These are the activations of a small neural network, seen along a few directions. Each row is one input.
Each table varies a few parts of the input and shows all the possible inputs, shuffled.
Descriptions start from the smaller parts, as in this example, which fits no table here: one of 2 separate values, together with either a single point or one of 9 places along a line or (one of 4 places along a line, together with one of 8 places around a ring).
Shared parts are said once, and a part with two or three values counts as separate values.
In the rows, zero is written as 128.

Other details of the inputs shift rows strongly along three fixed directions, in all tables alike. That doesn't count.

A family of inputs:
r1: 107,132,87,99,149,75,140,181,47,113,113,126,191
r2: 55,153,186,54,116,179,159,131,162,201,100,50,45
r3: 173,102,162,102,166,146,166,141,140,99,82,84,125
r4: 175,150,153,200,49,160,80,86,121,172,158,160,87
r5: 159,156,164,181,78,160,66,77,145,150,160,201,72
r6: 106,125,55,88,151,94,173,190,142,122,98,130,171
r7: 116,127,42,168,97,131,174,144,195,184,139,137,120
r8: 148,127,220,147,125,106,67,112,52,112,151,135,140
r9: 176,136,193,160,109,197,78,96,119,137,130,171,124
r10: 73,130,12,156,125,141,155,129,212,164,149,153,137
r11: 131,106,185,119,152,120,107,155,71,120,127,118,203
r12: 156,67,205,107,191,139,169,90,184,74,119,48,76
r13: 133,97,138,135,159,168,152,99,174,116,119,96,120
r14: 167,115,211,116,147,91,101,144,46,96,129,108,128
r15: 131,134,138,183,101,152,107,103,123,156,144,145,141
r16: 126,144,121,64,139,63,107,175,38,81,104,137,178
r17: 174,83,170,119,168,195,181,116,222,118,106,88,103
r18: 114,132,68,93,153,66,175,156,150,97,109,112,102
r19: 87,174,48,177,65,127,66,91,124,160,173,208,126
r20: 93,144,26,105,134,112,175,129,185,105,128,129,107
r21: 88,155,101,117,113,66,88,143,34,111,151,151,192
Each input here is: either a single point or (one of 4 places along a line, together with one of 5 places around a ring).
Which other rows does r20 become when the place on the ring of 5 takes its other values? List them by row number. -> r4, r16, r19, r21

A family of inputs:
r22: 170,98,223,60,171,122,144,175,99,96,93,71,131
r23: 80,126,55,78,142,77,200,143,156,117,108,62,80
r24: 71,164,61,182,80,168,118,84,191,189,166,136,67
r25: 167,144,144,111,110,118,82,154,48,107,120,162,174
r26: 150,92,129,159,153,141,152,96,178,102,142,131,106
r27: 155,104,86,161,124,93,155,119,161,112,133,120,96
r28: 90,156,90,83,122,85,118,189,95,133,121,163,157
r29: 104,156,203,157,69,151,47,93,65,166,156,153,145
r30: 33,177,40,100,118,90,109,140,75,140,147,177,143
r31: 164,105,169,118,152,168,137,121,116,105,107,126,146
r32: 101,132,95,98,152,125,161,154,183,144,106,118,114
r33: 147,122,138,142,127,167,102,127,111,129,126,131,161
r34: 150,77,151,72,176,116,221,167,180,111,78,27,83
r35: 166,118,130,245,89,191,100,50,213,166,176,180,71
r36: 143,134,176,152,87,150,65,128,52,139,133,164,204
r37: 155,118,110,182,109,202,149,85,204,154,130,135,94
r38: 201,92,209,98,174,129,181,144,95,78,75,50,137
r39: 162,113,104,124,127,157,187,118,206,107,106,100,99
r40: 103,123,197,87,141,105,89,180,32,132,119,126,214
r41: 178,120,165,114,133,161,123,122,127,105,109,131,137
r42: 115,95,57,156,153,113,185,104,203,119,153,102,128
r43: 144,117,158,184,107,211,130,103,219,194,138,114,70
r44: 128,154,116,160,118,93,48,121,76,117,148,213,171
r45: 84,126,104,60,165,103,184,129,160,95,109,75,97
r46: 205,101,187,135,116,154,129,121,116,117,96,103,116
r47: 165,138,106,185,91,199,133,77,223,161,121,153,85
r48: 47,146,49,103,131,105,161,124,141,149,148,101,131
r49: 63,123,48,82,165,92,187,176,151,150,123,96,164
r50: 104,154,84,138,110,114,183,113,168,152,130,85,55
r51: 105,174,21,183,97,45,112,149,83,138,161,198,150
r52: 147,116,165,89,165,62,88,161,35,47,130,147,192
r53: 124,109,218,110,149,165,117,91,118,122,121,89,98
r54: 64,111,69,69,191,98,197,183,149,123,102,95,149
r55: 195,89,202,115,160,102,120,128,100,61,127,103,136
r56: 94,171,78,114,102,110,105,166,125,166,137,189,137
r57: 167,63,220,100,218,115,127,136,84,45,119,65,177
r58: 205,119,208,199,95,172,73,66,159,127,159,177,92
r59: 155,148,233,154,91,192,56,64,130,155,135,142,73
r60: 116,132,143,107,121,140,156,103,178,118,118,89,64
r61: 81,155,62,87,118,88,154,136,137,123,131,107,94
r62: 138,107,185,146,133,101,80,127,56,98,151,144,204
r63: 151,148,147,173,78,167,54,106,71,170,150,188,182
r64: 95,202,58,166,66,89,93,171,78,200,147,205,134
r65: 50,164,41,93,134,85,121,187,84,154,132,191,174
The inputs of r51 and r44 match in every part but one. If r64 is changed in the same way as r51 into r44, which row does it become? -> r32
What is each input in this table made of? -> one of 4 places along a line, together with one of 11 places along a line
Start at r36 and move only the place on the line of 11, one step at a time. The first step leads to r63. Which rows follow, in order? -> r33, r37, r31, r47, r41, r39, r25, r46, r38
Start at r53 and move only the place on the line of 4, one step at a time. The first step leads to r54. Which rows follow, in order? -> r37, r35
Which other rows does r43 become when the place on the line of 4 takes its other values? List them by row number. -> r24, r33, r57
